A small network was trained on made-up records. Each row is its average activation on records with the value named, seen along a few directions.
Related values have similar rows: they may be neighbours, one step apart, or belong to one group.
In the rows, 500 means zero.
Random noise pushes rows far along 13 fixed directions. That doesn't count. These rows show it; they differ only by the noise:
[542 447 539 565 449 637 414 543 502 448 377 585 666 563 424 405 471 476
 455 510 444 288 419 206 551 470 553 574]
[381 665 354 321 399 601 635 642 342 561 275 424 619 708 182 618 523 345
 460 452 274 580 552 849 340 593 429 710]
[441 599 512 352 257 490 411 660 533 600 649 443 286 563 640 617 641 610
 499 539 366 809 465 544 460 674 503 515]
[576 567 457 627 498 539 632  75 528 248 181 283 530 431 575 460 476 680
 477 468 390 405 436 278 535 652 548 380]
[501 655 398 314 408 714 507 246 479 463 474 627 569 360 626 397 475 410
 359 471 455 545 707 347 805 638 433 490]
[606 457 390 332 280 582 313 530 499 592 414 661 616 332 478 434 539 598
 488 342 517 806 461 516 453 705 465 687]
[516 541 468 601 502 719 555 707 500 657 624 462 384 486 413 461 612 634
 534 679 223 441 453 468 437 501 474 533]
[433 147 419 491 707 292 226 638 340 438 573 568 663 425 461 540 608 493
 493 443 591 551 714 435 525 392 450 396]
[559 453 319 528 361 568 282 425 556 197 314 511 538 424 416 374 557 651
 447 610 366 553 598 334 609 693 376 410]
[289 638 645 453 399 258 583 769 614 383 395 553 535 893 332 662 314 269
 473 518 639 392 390 798 419 419 368 490]
[435 536 472 364 662 410 652 423 400 508 311 449 711 588 382 668 417 547
 347 322 438 549 462 688 485 453 464 580]
[504 409 455 488 539 403 577 289 421 499 487 390 499 452 646 593 476 543
 415 312 491 574 592 382 584 592 524 498]
[725 746 513 660 362 587 477 527 441 694 421 447 402 532 253 339 470 478
 636 492 556 485 296 555 334 514 474 752]
[678 744 532 394 230 518 358 566 595 649 476 592 324 523 416 465 412 679
 431 446 517 812 283 510 472 718 382 705]
[495 140 538 569 566 517 473 633 561 507 427 760 917 409 488 441 402 464
 482 320 633 278 406 368 492 354 553 600]


Vaki, 14 values:
k12: [525 350 528 550 609 471 531 521 435 641 661 537 488 500 529 513 444 361
 511 407 619 447 577 491 496 399 585 571]
k10: [497 730 316 270 277 738 538 420 511 459 333 499 696 416 453 430 654 494
 512 547 322 653 500 851 496 531 534 642]
k3: [488 435 566 580 429 662 626 606 485 677 551 444 305 470 526 489 563 434
 675 579 419 427 439 380 236 585 641 538]
k8: [676 618 291 530 437 545 372 299 347 508 533 318 452 297 469 355 698 551
 615 494 480 693 604 624 526 535 520 619]
k11: [619 561 367 600 544 611 467 493 344 556 534 288 462 491 328 419 663 511
 599 546 361 545 540 625 412 474 576 632]
k1: [497 397 471 490 475 465 569 455 571 445 594 545 365 599 559 560 327 412
 349 421 538 489 646 411 658 599 458 506]
k9: [623 569 491 399 633 330  92 545 366 474 551 533 323 480 342 442 604 613
 490 643 610 738 562 497 509 414 438 423]
k14: [553 425 604 380 636 429 511 328 421 587 470 496 635 501 644 603 457 596
 387 314 581 570 347 355 516 376 680 601]
k13: [492 482 636 486 522 212 231 681 475 596 783 673 419 542 565 479 459 309
 562 484 906 530 533 523 588 293 436 485]
k5: [405 471 611 301 591 609 566 573 411 756 754 497 384 577 659 645 570 380
 400 459 370 586 632 385 565 532 649 520]
k7: [432 476 411 375 289 699 251 549 606 240 491 520 671 367 636 370 812 487
 647 677 416 603 552 560 522 540 648 375]
k6: [521 670 377 474 433 515 539 354 483 388 552 390 384 550 516 489 535 475
 450 644 419 564 626 675 641 452 455 460]
k2: [546 749 632 343 634 724 557 498 459 782 647 660 459 474 568 480 444 555
 379 535 438 473 412 366 634 413 543 566]
k4: [702 395 254 483 280 652 358 505 427 683 576 719 582 284 367 297 420 337
 460 300 580 601 702 473 635 659 371 868]
The values of Vaki form 4 separate groups.
Which other values are in the same group as k9? Give them in the order they are listed.
Answer: k3, k14, k6
Which other values are in the same group as k11? Give them in the order they are listed.
Answer: k5, k7
Which other values are in the same group as k12? Give them in the order they are listed.
Answer: k1

Koro, 14 values:
d11: [528 470 507 416 429 635 373 578 451 410 308 512 757 652 356 473 570 469
 480 490 397 459 368 458 431 437 671 659]
d14: [349 663 706 490 864 452 568 638 321 729 611 509 259 585 401 588 495 365
 583 716 535 339 569 462 355 334 443 260]
d7: [692 517 335 694 451 346 318 482 403 410 632 450 412 636 264 350 423 301
 462 499 696 447 657 605 707 314 375 693]
d8: [205 489 627 401 374 548 701 563 657 390 465 459 495 632 748 656 518 385
 543 562 387 387 494 439 427 637 598 317]
d2: [529 448 456 631 551 606 524 655 519 643 805 520 522 380 564 414 633 519
 578 583 471 392 503 588 573 289 528 563]
d5: [368 800 435 325 346 280 572 375 633 259 592 327 385 606 716 684 566 655
 356 599 425 753 507 900 743 454 394 367]
d6: [455 430 550 428 623 509 424 710 265 727 472 460 347 678 282 645 503 421
 454 460 352 523 583 300 315 626 517 574]
d1: [528 608 544 268 494 382 407 628 304 774 566 504 244 608 359 641 488 395
 488 399 571 887 566 676 316 626 468 613]
d4: [581 761 366 519 299 549 388 393 494 398 430 456 410 454 400 324 550 434
 570 611 520 591 601 594 575 627 344 503]
d9: [424 614 546 608 395 495 481 518 564 402 542 374 473 448 637 445 718 492
 735 712 514 432 440 604 413 407 553 312]
d13: [616 578 558 546 401 522 747 319 592 725 493 485 454 415 663 523 336 654
 445 270 522 575 288 461 480 628 528 673]
d12: [429 354 473 412 242 454 461 593 539 545 636 414 479 463 762 616 670 505
 587 365 472 744 505 571 410 648 645 555]
d10: [470 494 508 528 515 509 375 754 692 280 656 581 545 672 442 500 511 663
 327 733 358 400 432 525 746 306 427 441]
d3: [420 519 559 497 373 540 724 517 620 547 584 519 412 610 633 563 378 398
 470 452 487 431 476 530 541 547 546 550]
The values of Koro form 4 separate groups.
Which other values are in the same group as d7? Give them in the order they are listed.
Answer: d11, d1, d10, d3
Which other values are in the same group as d14? Give them in the order they are listed.
Answer: d5
Which other values are in the same group as d2? Give them in the order they are listed.
Answer: d8, d6, d12
